grid = [ 40 -60  18  11  15  22 -50  17 -51  26 -51   6  -4 -14]
grid[0]	40
grid[8]	-51
grid[-9]	22
grid[-2]	-4
grid[-3]	6
grid[-11]	11

m =
array([[  4.9,   0.7, -10.5,   0.0],
       [ -8.9, -12.1,   0.4,  -5.1],
       [ -9.2,   3.2,   4.9,  -6.4],
       [  7.2,  -6.5, -15.4,   1.9],
       [  2.2, -12.7, -14.1,   0.9],
       [ -3.5, -12.1,  -8.7,  -3.0],
       [  4.9,   3.9,  -3.9,  -0.8],
       [-11.6,  -5.3,   3.7,  -6.4],
       [-15.3, -13.3,   3.7,  -7.6],
       [  1.0,  13.7,   2.2, -10.7]])
m[0][0] -> 4.9
m[9] -> [1.0, 13.7, 2.2, -10.7]
m[0] -> [4.9, 0.7, -10.5, 0.0]
m[4] -> [2.2, -12.7, -14.1, 0.9]
m[6][2] -> -3.9
m[5][0] -> -3.5
m[7][1] -> -5.3
m[9][3] -> -10.7
m[9][2] -> 2.2
m[1][1] -> -12.1
m[2][0] -> -9.2
m[3][3] -> 1.9
m[9][0] -> 1.0
m[4][2] -> -14.1
m[:, 3] -> [0.0, -5.1, -6.4, 1.9, 0.9, -3.0, -0.8, -6.4, -7.6, -10.7]
m[7] -> [-11.6, -5.3, 3.7, -6.4]
m[7][0] -> -11.6
m[0][2] -> -10.5
m[:, 1] -> [0.7, -12.1, 3.2, -6.5, -12.7, -12.1, 3.9, -5.3, -13.3, 13.7]
m[5][3] -> -3.0
m[:, 0] -> [4.9, -8.9, -9.2, 7.2, 2.2, -3.5, 4.9, -11.6, -15.3, 1.0]
m[4][3] -> 0.9
m[8][0] -> -15.3
m[7][2] -> 3.7
m[6][0] -> 4.9
m[6][3] -> -0.8
m[3][1] -> -6.5

A = -119.76	147.19	-33.39	57.26	23.19
A[0]: -119.76
A[4]: 23.19
A[3]: 57.26
A[1]: 147.19

x = 4465	6115	2519	2524	2694	2523	7849	6476	1403	6905	1598	5918	3677
x[0]	4465
x[3]	2524
x[8]	1403
x[6]	7849
x[5]	2523

data =
[[-67 -28 -30 -17  -6   9  20  -7]
 [ 12  38 -57  36  43 -30  37   8]
 [ 16  -5 -14  -3  -4 -15  16 -35]
 [-29 -14  11  22   8  -9 -27 -50]
 [ 49 -60 -54 -30  -5   8 -25  31]
 [  3   5  -6   2  -8  -8  -5   0]
 [ -1  -2  -3  -5   3  -6  -8  -3]
 [ 14 -25  10  34  21  29   8 -17]]
data[0, 0] -> -67
data[6, 2] -> -3
data[5] -> [3, 5, -6, 2, -8, -8, -5, 0]
data[1] -> [12, 38, -57, 36, 43, -30, 37, 8]
data[1, 5] -> -30
data[1, 7] -> 8
data[:, 5] -> [9, -30, -15, -9, 8, -8, -6, 29]
data[6, 7] -> -3
data[7, 3] -> 34
data[5, 2] -> -6
data[7] -> [14, -25, 10, 34, 21, 29, 8, -17]
data[4, 7] -> 31
data[7, 1] -> -25
data[:, 2] -> [-30, -57, -14, 11, -54, -6, -3, 10]
data[0, 2] -> -30
data[0, 1] -> -28
data[6, 0] -> -1
data[2, 1] -> -5
data[:, 3] -> [-17, 36, -3, 22, -30, 2, -5, 34]
data[6, 5] -> -6
data[4, 0] -> 49
data[2, 0] -> 16
data[:, 6] -> [20, 37, 16, -27, -25, -5, -8, 8]
data[5, 0] -> 3
data[6, 6] -> -8
data[1, 6] -> 37
data[5, 7] -> 0
data[0, 4] -> -6

M = ((0.025, 0.008, 0.139, 0.075, 0.189, 0.188, 0.018, 0.157, -0.013, 0.122, 0.212, 0.113, 0.003, 0.135), (0.090, 0.127, 0.060, -0.016, 0.068, 0.245, 0.080, 0.045, 0.068, 0.087, 0.130, 0.034, 0.054, 0.147), (0.085, 0.099, 0.057, 0.079, -0.093, 0.116, 0.046, 0.045, 0.074, 0.064, -0.012, 0.018, 0.059, 0.116), (0.016, 0.050, 0.127, 0.124, 0.145, 0.087, 0.074, 0.089, 0.052, 0.069, 0.140, 0.117, 0.112, 0.135), (-0.021, 0.185, 0.094, 0.229, -0.006, 0.101, 0.175, 0.147, 0.082, 0.179, -0.141, 0.171, 0.199, -0.019), (0.172, 0.027, 0.125, 0.108, 0.041, 0.073, 0.037, 0.077, 0.267, 0.036, -0.074, 0.034, 0.069, 0.130), (0.062, 0.156, 0.137, 0.193, 0.062, -0.038, 0.182, 0.164, 0.147, 0.199, -0.065, 0.179, 0.269, -0.047), (0.207, 0.182, 0.142, 0.044, 0.110, 0.157, 0.075, 0.111, 0.159, 0.097, 0.136, 0.052, -0.005, 0.115), (0.175, 0.140, 0.054, -0.074, 0.039, 0.067, 0.043, 0.176, 0.202, 0.153, -0.111, -0.161, 0.229, 0.083))
M[0, 0]: 0.025
M[:, 4]: [0.189, 0.068, -0.093, 0.145, -0.006, 0.041, 0.062, 0.110, 0.039]
M[6, 3]: 0.193
M[:, 12]: [0.003, 0.054, 0.059, 0.112, 0.199, 0.069, 0.269, -0.005, 0.229]
M[3, 12]: 0.112
M[:, 11]: [0.113, 0.034, 0.018, 0.117, 0.171, 0.034, 0.179, 0.052, -0.161]
M[8, 9]: 0.153
M[1]: [0.090, 0.127, 0.060, -0.016, 0.068, 0.245, 0.080, 0.045, 0.068, 0.087, 0.130, 0.034, 0.054, 0.147]
M[5, 13]: 0.130
M[4, 3]: 0.229
M[2, 0]: 0.085
M[:, 6]: [0.018, 0.080, 0.046, 0.074, 0.175, 0.037, 0.182, 0.075, 0.043]
M[4, 5]: 0.101
M[:, 13]: [0.135, 0.147, 0.116, 0.135, -0.019, 0.130, -0.047, 0.115, 0.083]
M[5, 9]: 0.036
M[1, 9]: 0.087
M[4, 8]: 0.082
M[6, 7]: 0.164
M[8]: [0.175, 0.140, 0.054, -0.074, 0.039, 0.067, 0.043, 0.176, 0.202, 0.153, -0.111, -0.161, 0.229, 0.083]
M[6, 4]: 0.062
M[:, 10]: [0.212, 0.130, -0.012, 0.140, -0.141, -0.074, -0.065, 0.136, -0.111]
M[8, 1]: 0.140
M[8, 6]: 0.043
M[:, 1]: [0.008, 0.127, 0.099, 0.050, 0.185, 0.027, 0.156, 0.182, 0.140]
M[3, 7]: 0.089
M[4, 13]: -0.019
M[3, 8]: 0.052
M[:, 8]: [-0.013, 0.068, 0.074, 0.052, 0.082, 0.267, 0.147, 0.159, 0.202]
M[:, 0]: [0.025, 0.090, 0.085, 0.016, -0.021, 0.172, 0.062, 0.207, 0.175]
M[7, 11]: 0.052
M[5, 6]: 0.037
M[8, 12]: 0.229
M[0, 5]: 0.188
M[7, 12]: -0.005
M[3, 6]: 0.074
M[5, 1]: 0.027
